Look-ups in named tables: a row name and a column name give one cell, copied from the table.

mozose:
,mel,vor,sir,vip,vok,bezira,moma
simu,3620,4520,3898,8555,4003,5665,5675
dutodi,4372,5087,6802,5594,3948,7592,3858
nuz,3264,6482,4737,7550,3432,7564,4488
kugan,4427,4994,7859,5095,3987,7599,3403
gidi,3242,3649,6159,6170,4480,8576,5622
rere,4961,7166,4473,7457,6123,3508,4842
minel,5504,6135,5532,4935,6940,5953,4995
git,5630,4983,6661,5959,4815,4654,6959
puvaf,5446,4517,8293,3982,6580,5281,3305
vezafas,5924,6820,4735,790,7295,4337,5425

simu, sir: 3898
nuz, vip: 7550
gidi, sir: 6159
minel, mel: 5504
git, vok: 4815
dutodi, vok: 3948
kugan, sir: 7859
gidi, vip: 6170
vezafas, vor: 6820
kugan, mel: 4427
nuz, mel: 3264
puvaf, sir: 8293
vezafas, moma: 5425
vezafas, bezira: 4337
minel, vip: 4935
puvaf, vok: 6580
vezafas, sir: 4735
Which row has the largest vok? vezafas

sizise:
          kov  sikagod  katuvu  pabomug  memi  rumu  pema
lal      6356     6761    6074     4986  5441  6027  5883
bar      6131     5098    4559     5102  5770  4826  5561
matupi   7842     7611    4874     5923  8484  4665  1055
sovebad  4868     4476    5173     8110  4946  6938  5215
ditero   5167     4333    4598     3886  6589  4175  4174
fev      5123     4622    5922     3520  5227  5176  6677
kulibi   5445     5970    5156     5952  5942  6208  6553
valevu   6088     5519    5134     5563  6411  6178  6858
nef      5517     7293    7343     4989  1810  7777  8067
fum      6473     6530    5386     4981  6442  5558  3711
fosifib  5508     5502    7131     5012  5954  5435  5607
nida     7805     8618    8983     4740  6050  5964  4297
vip      4172     5624    4872     8809  4820  8497  6676
ked      5611     5742    3868     5576  4691  6634  5568

What is the pema of nef in sizise? 8067
What is the memi of kulibi in sizise? 5942
What is the sikagod of ked in sizise? 5742
What is the pabomug of kulibi in sizise? 5952
What is the pabomug of nef in sizise? 4989
What is the kov of kulibi in sizise? 5445
What is the pabomug of vip in sizise? 8809
What is the katuvu of bar in sizise? 4559
What is the sikagod of fosifib in sizise? 5502
What is the kov of nida in sizise? 7805
What is the katuvu of nef in sizise? 7343
What is the pabomug of fosifib in sizise? 5012
What is the pabomug of sovebad in sizise? 8110
What is the sikagod of ditero in sizise? 4333
What is the rumu of nef in sizise? 7777
What is the katuvu of nida in sizise? 8983
Row with the largest katuvu: nida

der =
columns: matigud, dip, bop
fadod: [6323, 7533, 2215]
vapa: [4501, 4672, 1774]
zuzape: [4773, 5646, 5246]
rela: [4039, 3278, 4052]
vub: [4492, 5012, 1570]
garudir: [5171, 4661, 5873]
mebopal: [5269, 4922, 6339]
safule: [5606, 6055, 1318]
subil: [2297, 20, 2363]
mif: [6018, 6581, 1161]
vos: [4309, 4494, 4774]
dulobov: [2210, 3281, 2914]
kazopuv: [4211, 3560, 4517]

zuzape, bop -> 5246
vapa, bop -> 1774
mif, matigud -> 6018
mif, bop -> 1161
safule, matigud -> 5606
subil, dip -> 20
vos, bop -> 4774

doda:
         gugo  venove   bok  lamiten   mik  todad
digiga   -4.5    -2.2   3.9     -0.1   1.0    4.4
dezoged  -2.0    -3.4   0.9      0.8   2.8   -4.6
mef       2.3    -4.8   4.2      3.3   3.4   -2.0
lig       0.5     1.7  -3.3      2.6  -3.5   -2.1
pobemo    0.2     8.2   4.2     -0.3   4.6   -0.7
sikes    -5.5    -1.6  -3.2      2.4   2.4   -0.1
goze     -5.1     0.5   1.5      4.9   1.1   -2.4
suzeli    2.9     2.3   0.5      3.3   6.5   -3.7
fakan     0.8    -4.3   4.0      1.5  -3.0    2.2
pir       1.4    -2.0   8.3     -2.8   1.6    2.3
gefi      6.4     3.3   1.8      2.6   4.9   -1.7
pov       4.2    -1.5   4.9      2.6  -2.6    4.6

mik of dezoged: 2.8
bok of pov: 4.9
lamiten of pir: -2.8
venove of pir: -2.0
lamiten of digiga: -0.1
mik of digiga: 1.0
todad of pir: 2.3
bok of dezoged: 0.9
lamiten of suzeli: 3.3
venove of fakan: -4.3
venove of goze: 0.5
venove of suzeli: 2.3

